These are the activations of a small neural network, seen along a few directions. Each row is one input.
In each table, some parts of the input vary, and every possible input appears once, in random order.
Descriptions start from the smaller parts, as in this example, which fits no table here: one of 3 separate values, together with either a single point or one of 9 places along a line or (one of 4 places along a line, together with one of 5 places around a ring).
Shared parts are said once, and a part with two or three values counts as separate values.
In the rows, zero is written as 128.

A family of inputs:
row 1: [132  94 203 138 136 156 105 166 139 130 130 101 171 133 140 136 152 110
 133]
row 2: [128 126 147 107 193  99 139 171 110 106  77 114 154  80 147 189 162 140
 187]
row 3: [ 95 163 105 105  79 183 119 119 133 114 115 143 114 149 215  90  82 108
 115]
row 4: [157  93 116 133 171 103 115 135  91 175 127  82 122 173  67 185 148 163
 152]
row 5: [ 91 147 137 145  94 152 147 161 122 160 136 139 106 123 127  76 104 101
 113]
row 6: [ 81 173 111 160  94 122 185 135 130 146 106 154 102 118 126  67 115 127
 108]
row 7: [106  93 106 124 162 117 137 170  90 135  87 135 105  87 138 162 113 139
 215]
row 8: [108 109  69  91 160 161 117 133 104  79  66 137  99 109 217 192  85 137
 208]
row 9: [118 144 185 131 136 144 132 152 174 132 125 111 153 125 131 111 136 149
  94]
row 10: [127 126 115 119 118 140  91 106 133  67 143 200  82 148 200 124  84 110
 158]
row 11: [135 142 104 126  98 110 126 151 111 163 139  91 120 167  48 107 154 112
  69]
row 12: [199  79 153 129 129 159 108 123 133 136 148  82 179 129 123 144 126 116
 121]
row 13: [ 95 120 155 148 110 159 133 155 142 160 141 131 109 131 127  95  81 151
 117]
row 14: [179 128 137 119 126 146 136 114 171 137 144  99 169 125 112 117 110 153
  83]
row 15: [106  90 146 152 161 140 125 141 115 166 110 131 114 126 127 151  83 135
 193]
row 16: [137 135 192 129 155  87 115 125 136  89 145 165 120 108 125 115 163 105
 132]
row 17: [ 90 168 154 136 121  95 134 104 153 106 153 160 137  81 121 121 196 110
 108]
row 18: [158 102  76 109 175  77 118 165  63 145 108  84 119 134  78 190 174 169
 178]
row 19: [162 183  99 124 110 115 184  90 155 123 107 130 169 112 100  91 139 132
  73]
row 20: [151 151 107 125 106  94 142  68 155 105 177 144 157  88 100 129 166 115
 102]
row 21: [160  65 143 128 110 137  94 154  87 166 152  73 127 183  67 154 160 136
 115]
row 22: [114 172 169 126 118 140 144 156 155 131 118 118 150 116 129  91 160 100
  91]
row 23: [110  70 171 152 107 175 101 164 108 160 141 125 124 137 130 117  97 114
 157]
row 24: [ 78 152  83 116  76 139 115  80 148  96 149 196  98 121 211 127 124 118
 132]
row 25: [121 171  74 147 106  82 157 126 119 149 109 111 125 162  39  93 159 137
  62]
row 26: [102 131  83 137 109  62 123  96 113 134 180 127 110 139  41 129 189 122
  87]
row 27: [ 98 139 121 112 100 191 105 114 153 109 123 132 117 157 211 107  56 155
 119]
row 28: [109 110 107 122 162 183 101 106 126 109  94 133 116 149 206 175  54 135
 190]
row 29: [112  90 131 119 107 214  73 129 119 105 128 130 134 164 210 133  67 117
 158]
row 30: [195 114  95 103 190 104 140 131 106 114  98  96 162  77 135 196 141 146
 173]
row 31: [195 106 131 131 189 127 131 103 133 144 119  92 170 116 124 183 114 140
 152]
row 32: [ 86 187  85 115  72 150 159  89 141 105  79 156 103 140 219  87  94 134
 107]
row 33: [115 104 154 148 128 101 117 134 113 120 160 195  77 120 122  99 110 107
 152]
row 34: [201 119 143 119 145  91 126  89 138  88 170 143 133 114 108 124 139 109
 125]
row 35: [129 119 182 137 193 121 130 143 139 137 100 110 162 120 137 175 135 133
 166]
row 36: [ 67 135 116 156  98 106 141 115 128 139 172 188  93  94 124 105 144 110
 127]
row 37: [104 201 147 137 119 114 179 127 159 118  84 138 145 108 123  83 169 129
  85]
row 38: [141 114 122 129 114 120 119 148 130 167 146  87 119 176  55 129 137 167
  72]
row 39: [155  99 126 120 139  62 110 115  93 120 175 131  84 166  54 123 168 125
 114]
row 40: [175 155 121 112 107 140 149 117 151 135 138 106 169 117 107  98 131 104
  81]
Changing only one part turns row 3 into row 40. The same change can be made to row 24. Which row results?
> row 20
Describe the family of inputs behind these rows.
> one of 5 places along a line, together with either one of 2 separate values or one of 6 places along a line
Change only the choice among 2 separate values in row 39. List by row number the other rows that result.
> row 26

A family of inputs:
row 41: [164 109 170 130 123 150 112 130 147 137 154 102 160 141 112 120 129 121
 100]
row 42: [121 121 162 147 117 126 133 160 127 167 138 104 135 143  75 105 147 129
  98]
row 43: [ 68 163 114 122  96 166 129 108 148  87 109 190  99 114 234 100  82 113
 146]
row 44: [137 105 119 118 184  95 121 129 103 104 113 142 121  92 144 188 144 130
 200]
row 45: [155 113 117 119 140 157 125 143 121 149 101  78 151 151 126 149 107 149
 129]
row 46: [123 156  88 130 105  74 145 102 120 123 152 150 102 129  78 106 166 124
  93]
row 47: [ 81 119 132 131  91 204 106 131 137 122 120 157 101 148 218 102  49 121
 148]
row 48: [128 113 109 137  99 110 116 128 108 156 164 116 104 168  63 112 143 130
  93]
row 49: [147  63 140 125 181 129  94 155  92 135 122 108 120 135 128 191 116 141
 199]
row 50: [114 165 140 140 125  91 161 133 140 134 127 138 133 104  89 101 168 121
  99]
row 51: [144 155  97 112 145 121 152 116 135 117  93 113 150 109 141 147 133 143
 130]
row 52: [154 153 149 125 130 114 141 101 159 105 142 137 159 103 128 117 153 115
 101]
Describe the family of inputs behind these rows.
> one of 2 separate values, together with either a single point or one of 5 places along a line
Changing only the choice among 2 separate values turns row 46 into row 48. The same change can be made to row 51. Which row results?
> row 45
Change only the choice among 2 separate values in row 43. List by row number the other rows that result.
> row 47

A family of inputs:
row 53: [154 148 173 141 106 124 140 151 168 161 167  99 171 122  48  76 156 127
  39]
row 54: [148  77 103 151 152 118 109 137  82 170 131 106 106 171  70 160 106 137
 157]
row 55: [170  87 183 129 172 146 105 178 124 155 120  77 158 153 101 151 115 138
 141]
row 56: [156 113 108 126 168 112 153 140 102 142  80  82 160 117 100 171 149 154
 157]
row 57: [137  96 145 133 180  69 132 154  89 126 114 124 118 105  81 169 176 140
 178]
row 58: [133 101 106 137  89 107 116 143  93 165 167 103 112 160  45 118 168 121
  91]
row 59: [ 90 148 168 126  97 217 110 120 175 100 118 152 129 139 230  87  61 100
 119]
row 60: [152  83 174 130 123 173 112 130 137 130 127 109 154 146 171 134 101 149
 138]
row 61: [135 150  91 115 141 153 152 110 140 116  83 143 134  97 196 141  77 135
 163]
row 62: [124 109 161 129 124 199 119 153 154 136 125 126 141 113 189 114  55 121
 145]
row 63: [ 76 106  96 138  98 165 114 138 100 151 128 144  83 145 163 118  72 130
 160]
row 64: [142 201 120 115 137  76 167 120 157 128 123 101 152 125  64 109 191 141
  51]
row 65: [149 164 129 146 135  35 169  99 142 126 163 153 130  92  41  97 193 120
  82]
row 66: [ 89 170 120 135 124 132 136  75 147  73 115 220  95 112 223 115  98  97
 165]
row 67: [164 108 180 131 107 140 119 163 131 158 154  76 175 137  79 110 172 122
  81]
row 68: [126 129  99 106 147 151 118 104 135 108  98 108 153 116 181 182 128 145
 156]
row 69: [149 146 111 112 121 105 150 133 120 132 119  79 169 110  83 140 200 130
  94]
row 70: [ 97 196 107 102 120 163 133 105 165  73  79 168 115 127 240 115  88 117
 130]
row 71: [ 76 150 105 122  89 169 103 106 132 102 131 184  62 179 201  86  49 110
 133]
row 72: [117  86 109 124 113 139  96 133  97 132 142 130  87 171 141 138 104 154
 145]
row 73: [170 128 136 119 149  53 133 126 115 110 159 136 127 100  67 131 193 111
 122]
row 74: [122 137  99 146  87  88 138 130 131 168 183 125 111 148  13  85 150 125
  51]
row 75: [107 101 128 127 142 110 119 113 111 102 130 152 123  97 159 170 156 137
 180]
row 76: [ 89 137 120 132 151 128 130 111 126 110 116 177 105  90 187 157 114 111
 194]
Changing only one part turns row 61 into row 63. The same change can be made to row 64. Which row results?
> row 74
Describe the family of inputs behind these rows.
> one of 4 separate values, together with one of 6 places along a line
Change only the choice among 4 separate values in row 67. List by row number the other rows that result.
> row 58, row 69, row 73
Start at row 59 and move only the place on the line of 6, one step at a time. The first step leads to row 62. Which rows follow, in order?
> row 60, row 55, row 67, row 53
